Here are a small network's activations along a few directions, averaged over the inputs that share one value of a field.
Related values have similar rows: they may be neighbours, one step apart, or belong to one group.
(in the rows, 500 means zero)
Random noise pushes rows far along 18 fixed directions. That doesn't count. These rows show it; they differ only by the noise:
[395 386 497 342 653 636 626 573 391 601 521 676 332 465 392 378 618 455
 431 427 445 642 422 357 457 683 646 453]
[468 363 515 467 396 615 375 612 527 597 820 574 575 450 669 502 566 399
 535 436 535 562 404 533 454 552 589 216]
[417 656 481 447 454 399 649 504 438 373 338 410 307 691 528 739 404 419
 372 537 480 275 541 447 550 356 434 511]
[584 449 350 319 320 521 552 317 526 300 573 566 517 519 439 422 584 593
 489 473 439 339 475 481 373 358 479 429]
[447 479 455 556 425 332 526 602 437 441 471 471 436 208 589 498 358 674
 355 575 594 565 525 411 667 666 551 695]
[469 489 688 365 554 431 675 397 455 467 454 515 483 517 548 516 537 625
 609 616 431 498 568 265 373 431 387 464]
[575 548 461 625 545 498 584 478 544 399 464 513 488 672 426 238 516 626
 639 537 605 517 525 326 753 468 580 577]
[408 435 508 736 564 563 426 543 606 374 379 539 542 776 410 596 478 611
 607 489 463 533 460 563 543 614 422 489]
[570 613 498 379 599 479 540 454 444 500 630 500 412 314 492 661 598 400
 363 407 495 570 461 521 451 535 529 537]
[560 636 440 464 495 376 499 431 509 519 515 537 442 291 533 677 603 503
 298 476 463 577 495 584 397 620 400 521]
[498 294 377 510 492 507 579 363 594 743 560 478 425 211 280 758 490 426
 426 552 501 565 645 650 618 444 310 665]
[515 692 566 471 585 608 531 423 481 478 429 452 116 390 331 633 784 558
 634 451 666 289 530 352 569 586 452 544]
[429 367 544 462 510 645 361 654 527 330 475 530 570 538 588 455 281 614
 406 774 437 502 402 438 359 613 454 588]
[291 533 407 500 541 689 624 565 565 664 640 570 588 554 679 349 423 446
 361 385 547 696 546 379 371 678 748 434]
[522 539 437 550 642 680 455 609 601 278 600 499 406 467 445 646 587 510
 511 555 476 509 453 353 673 575 455 523]
[496 796 514 588 560 390 512 609 442 403 405 554 538 646 433 618 396 461
 362 507 504 499 525 605 463 365 263 352]
[549 322 466 370 454 432 408 172 520 549 658 385 536 507 542 421 470 482
 454 369 451 364 425 538 357 415 629 630]
[613 576 497 558 248 350 479 423 521 542 464 584 726 422 496 452 519 619
 622 479 587 549 620 757 368 361 339 354]
[567 515 386 569 328 468 678 547 508 328 411 579 539 675 467 570 581 529
 527 529 460 527 458 562 606 432 458 416]
[459 402 434 447 553 522 431 322 669 460 572 523 431 555 507 444 529 588
 581 468 477 433 616 358 528 550 559 513]


Field U:
u7: [272 362 469 363 418 698 657 606 474 521 311 536 456 642 606 657 453 383
 488 446 390 448 529 518 323 598 676 488]
u8: [491 550 579 283 581 509 571 462 590 502 467 598 476 523 639 507 459 495
 595 596 492 619 744 401 390 541 621 503]
u10: [543 269 504 416 456 577 428 542 581 404 682 546 510 658 561 685 483 387
 546 542 453 517 396 646 491 622 659 421]
u9: [738 601 505 655 445 367 320 531 538 415 413 537 586 543 465 342 510 567
 522 632 546 573 450 692 583 517 443 546]
u3: [459 250 483 592 410 343 582 531 504 368 273 529 681 673 603 581 435 629
 574 536 295 617 457 591 536 627 558 592]
u6: [591 427 538 524 345 434 422 698 341 489 407 506 563 330 371 461 434 495
 592 521 612 546 505 786 649 421 547 551]
u5: [299 441 333 663 364 325 586 532 552 694 473 438 628 346 511 561 322 495
 315 503 433 493 676 525 603 400 308 422]
u1: [398 404 590 552 566 580 616 455 604 630 406 473 600 677 658 507 658 460
 540 572 198 594 429 331 295 616 437 391]
u4: [556 530 541 437 534 460 570 548 546 656 677 580 477 667 519 566 413 268
 344 726 480 462 516 467 523 327 285 236]
u2: [615 337 558 478 546 466 439 478 404 566 754 373 678 379 519 599 465 366
 447 476 419 587 325 599 536 351 494 555]
The values of U form a network in which each value has 3 neighbours.
Question: Name the neighbours of u8, in listed order.
Answer: u7, u9, u2
Question: Name the neighbours of u10, in listed order.
Answer: u3, u1, u4

Field K:
k3: [426 324 535 527 441 400 604 436 455 542 540 600 354 526 390 658 624 581
 495 466 515 502 427 497 536 594 423 400]
k7: [449 327 434 683 502 557 554 520 469 432 664 290 595 461 517 646 376 518
 388 464 454 486 303 447 670 457 480 697]
k8: [525 598 390 517 647 436 487 665 552 599 337 657 302 473 386 478 534 383
 397 672 457 541 643 407 792 495 277 413]
k1: [384 611 658 490 606 444 489 551 346 560 551 507 469 527 392 399 374 544
 665 291 748 445 619 512 535 444 630 411]
k9: [577 370 342 395 568 515 585 467 450 635 519 504 446 384 310 376 453 337
 391 533 422 557 527 498 684 282 465 633]
k5: [389 663 456 558 640 453 580 471 490 377 455 487 370 601 350 591 431 494
 457 294 528 415 582 460 594 479 540 523]
k4: [505 616 557 572 647 488 334 584 585 520 556 521 469 507 484 532 435 472
 467 595 570 554 594 499 591 527 417 452]
k6: [476 684 505 492 631 783 662 627 469 390 484 535 547 521 457 504 628 477
 443 534 384 620 379 340 339 520 420 441]
k10: [650 411 450 478 439 513 474 541 588 429 850 684 527 401 430 514 560 540
 562 559 656 651 545 604 659 580 582 336]
k2: [585 432 412 380 492 623 538 372 618 343 499 496 493 460 444 445 479 578
 585 547 541 464 587 463 480 543 652 711]
The values of K form a network in which each value has 3 neighbours.
Question: Name the neighbours of k10, in listed order.
Answer: k1, k5, k4
Question: Name the neighbours of k8, in listed order.
Answer: k3, k7, k2

Field G:
g12: [382 662 414 676 462 464 613 631 451 513 370 501 378 526 502 602 604 524
 298 498 470 517 400 444 567 637 399 450]
g9: [496 449 331 437 498 578 534 490 602 422 675 455 584 417 565 600 530 363
 306 528 279 520 433 405 499 423 466 457]
g2: [614 487 709 310 646 652 455 652 284 506 505 620 469 446 408 412 479 440
 562 525 649 640 352 661 335 650 722 622]
g6: [325 516 489 565 514 416 641 537 556 750 506 425 470 365 505 705 461 356
 647 365 557 549 843 510 730 383 502 393]
g3: [566 528 575 524 502 497 567 614 418 346 539 559 333 607 437 795 567 450
 560 439 634 600 414 671 636 602 643 498]
g8: [359 677 529 433 655 364 443 419 432 583 480 563 493 506 309 227 265 554
 335 447 508 363 694 391 372 248 299 374]
g1: [638 601 370 460 417 433 512 472 597 363 521 440 753 491 756 419 527 424
 628 345 417 559 592 510 585 394 728 512]
g4: [513 660 411 681 386 332 524 598 459 160 329 519 490 321 284 795 507 693
 647 313 604 384 680 636 768 342 268 460]
g11: [577 623 479 479 445 539 501 569 536 465 394 330 670 619 759 469 460 329
 525 559 382 443 491 486 472 368 579 547]
g7: [357 440 632 552 789 176 325 437 642 499 509 755 363 699 495 434 340 754
 460 551 478 672 688 325 557 766 346 328]
g13: [383 199 535 501 522 321 517 567 548 321 610 584 554 643 744 470 574 626
 585 486 209 586 432 151 648 664 571 221]
g5: [552 531 538 488 536 384 597 635 461 420 414 731 627 558 659 440 546 542
 521 452 454 894 483 544 472 743 706 482]
g10: [570 623 675 537 554 596 416 585 478 639 565 466 606 536 653 355 557 448
 595 648 554 600 439 448 424 463 479 434]
The values of G form a ring.
Question: Name the neighbours of g7, in listed order.
Answer: g3, g5
Question: Name the neighbours of g11, in listed order.
Answer: g1, g13
Question: Name the neighbours of g12, in listed order.
Answer: g8, g10
